Each row below holds a small network's activations on one record, seen along a few directions.
Here are examples, each followed by its value of one field, Vapus.
Records without Vapus are marked absent.
The largest differences between rows may come from other fields.
In the rows, 500 means zero.
Random noise pushes rows far along 6 fixed directions. That doesn't count. These rows show it; they differ only by the noise:
[820 518 696 657 476 415 457 470 338 523 781 521 357 429 488 603 704 527
 543 550 665 532 501]
[673 573 545 553 792 331 420 372 346 529 672 430 492 367 595 497 748 601
 382 547 570 636 421]
[444 568 452 504 495 602 595 488 536 453 424 460 522 561 368 576 376 562
 520 445 478 512 492]
[512 682 599 441 433 538 550 562 466 510 515 367 404 480 425 579 370 416
 583 407 559 420 388]
[530 514 521 531 473 340 582 451 428 612 483 462 516 563 396 581 410 584
 592 436 599 481 525]
[531 682 646 481 524 392 343 501 368 451 623 334 400 261 583 469 666 305
 452 586 520 472 326]
[608 541 510 568 505 565 584 478 490 480 571 533 472 556 381 622 459 598
 549 450 547 536 528]
[389 520 575 514 354 529 577 511 453 516 306 301 484 561 387 505 396 509
 519 496 549 435 448]

[626 393 496 468 643 571 513 583 593 458 466 584 554 503 513 412 477 714
 455 502 536 577 357]	v9
[529 516 719 481 301 608 284 676 506 391 560 428 342 310 692 305 699 241
 431 680 494 411 343]	v7
[409 474 545 490 479 291 364 465 381 568 484 362 519 376 543 374 615 363
 465 584 516 466 433]	v2
[442 397 422 559 477 465 344 501 584 315 463 652 594 341 512 428 613 490
 430 708 368 533 473]	v4
[436 498 504 556 528 531 336 424 448 328 531 468 512 319 573 414 729 411
 330 710 373 589 463]	v5
[333 597 338 348 534 365 519 501 580 549 424 558 608 466 445 546 264 440
 580 378 416 448 489]	v6
[511 502 422 519 673 613 497 422 509 415 526 539 557 481 508 477 576 624
 351 543 416 652 497]	v1
[477 395 332 652 495 447 469 337 510 449 631 714 586 530 432 596 633 514
 501 568 394 600 766]	v7
[583 301 463 665 474 562 410 420 473 413 590 621 527 467 486 516 732 539
 412 632 470 587 596]	v6
[653 427 499 529 686 547 488 439 474 501 573 524 513 518 559 496 639 670
 365 515 526 607 466]	v12
[393 586 461 396 548 721 488 548 593 397 471 450 461 501 566 460 477 386
 425 481 381 489 474]	v10
[522 510 439 542 532 382 503 389 442 532 564 539 527 483 477 614 517 506
 525 473 497 527 570]	v11
[378 562 388 495 487 494 471 485 580 340 431 592 602 403 359 526 383 521
 460 577 362 544 417]	v12
[252 713 424 252 563 541 545 560 574 527 326 310 541 484 488 438 234 374
 514 359 414 411 355]	v5
[520 692 502 424 723 709 584 466 495 448 475 293 434 517 503 566 475 570
 387 370 497 579 375]	v11
[576 342 466 637 411 551 612 411 478 538 524 578 515 671 376 629 527 639
 585 451 547 548 735]	v8
[608 699 583 433 596 481 443 511 419 513 716 467 393 366 567 533 528 375
 495 456 503 511 403]	v1
[493 581 335 389 681 447 495 468 558 569 602 567 554 489 487 566 397 476
 534 342 474 518 498]	v6
[509 633 420 511 374 441 357 547 586 320 753 803 499 282 398 604 456 284
 622 572 346 492 538]	v2
[387 795 431 361 566 550 422 476 508 389 658 458 452 328 521 607 480 209
 530 413 351 476 448]	v8
[366 605 571 408 395 376 498 518 420 580 352 295 480 452 496 511 379 389
 523 442 546 391 361]	v3
[499 412 677 527 294 501 552 614 490 487 234 355 501 524 374 417 392 642
 526 575 623 417 302]	v4
[656 380 494 700 362 499 434 462 498 373 656 759 499 436 430 616 645 534
 521 634 487 554 617]	v3
[412 469 628 406 427 452 289 593 471 495 472 399 449 344 786 261 710 256
 407 658 469 396 381]	absent
[702 481 641 506 625 450 435 465 359 619 684 389 392 472 700 441 752 478
 424 484 623 532 501]	v8
[651 544 565 478 650 432 462 506 451 501 584 471 479 398 535 484 564 572
 460 494 556 554 383]	v9
[580 586 615 609 449 449 421 434 356 400 582 397 420 335 461 577 643 453
 442 598 530 555 423]	v11
[538 430 548 599 465 433 540 439 417 538 429 426 530 537 406 488 511 654
 468 553 586 560 499]	v10
[361 445 437 477 489 369 476 447 453 584 395 412 544 508 524 496 484 427
 493 467 505 459 536]	v3
[392 458 619 605 451 367 305 409 332 419 416 272 500 299 592 345 823 388
 316 772 478 520 403]	absent
[658 607 587 372 759 528 472 534 457 571 652 442 415 454 685 440 586 508
 414 417 546 537 369]	v2
[517 466 441 543 526 698 627 445 526 483 458 491 496 667 418 598 442 641
 479 433 510 559 611]	v10
[516 277 666 621 155 365 514 542 447 580 361 478 451 601 438 466 486 509
 581 609 624 375 581]	v4
[625 469 453 596 730 722 481 400 484 382 613 445 469 501 488 526 710 612
 324 524 472 671 514]	v9
[336 448 524 469 402 573 446 581 589 353 256 453 560 429 469 348 460 509
 394 658 399 468 342]	v12
[573 560 528 563 451 537 623 490 470 508 495 483 469 575 344 631 363 619
 557 432 575 529 506]	absent
[634 407 422 519 678 744 526 466 547 473 630 596 485 598 556 519 612 613
 418 449 485 613 599]	v1
[200 357 467 487 318 230 525 413 428 676 183 306 612 606 448 383 398 466
 528 549 518 395 619]	v5
[529 759 670 317 600 546 534 540 349 645 533 158 334 468 639 526 464 361
 486 301 622 430 321]	v7

Here are new rows. What is Vapus for each?
[592 347 695 583 417 711 456 529 423 491 451 307 370 564 638 365 741 515
 342 622 593 497 497]	v10
[418 487 338 515 586 340 518 382 512 520 469 559 601 507 448 575 463 544
 523 459 444 555 636]	v11
[537 489 464 543 755 472 440 337 382 510 587 421 534 436 632 460 766 534
 329 543 464 636 528]	v8
[401 534 395 498 648 539 406 469 582 273 407 545 601 331 499 433 567 554
 341 649 333 609 391]	v4
[707 615 603 543 528 604 452 560 496 348 689 579 395 356 446 576 550 497
 480 553 505 538 376]	v12
[574 469 674 516 363 654 505 619 521 457 426 388 376 529 509 434 495 495
 465 547 574 434 403]	v4
[381 439 479 539 448 421 438 446 474 475 381 394 540 462 466 436 551 466
 443 595 464 496 538]	v9
[705 555 660 414 456 401 532 606 457 660 656 506 378 515 544 540 401 441
 640 366 642 382 419]	v9
[539 528 455 560 493 661 493 482 533 370 548 563 510 454 434 586 530 520
 445 511 446 558 471]	v3
[401 504 522 469 456 612 585 516 503 520 353 385 490 599 500 464 431 511
 473 472 501 471 507]	absent
[663 482 567 512 430 764 591 544 484 553 671 499 339 658 475 622 477 454
 568 353 584 470 617]	v1
[594 666 395 475 641 449 472 467 569 435 720 660 506 411 420 631 442 482
 557 435 448 548 486]	v4
[449 414 642 462 329 352 341 540 369 591 509 375 450 381 626 359 638 255
 502 593 550 379 447]	v1
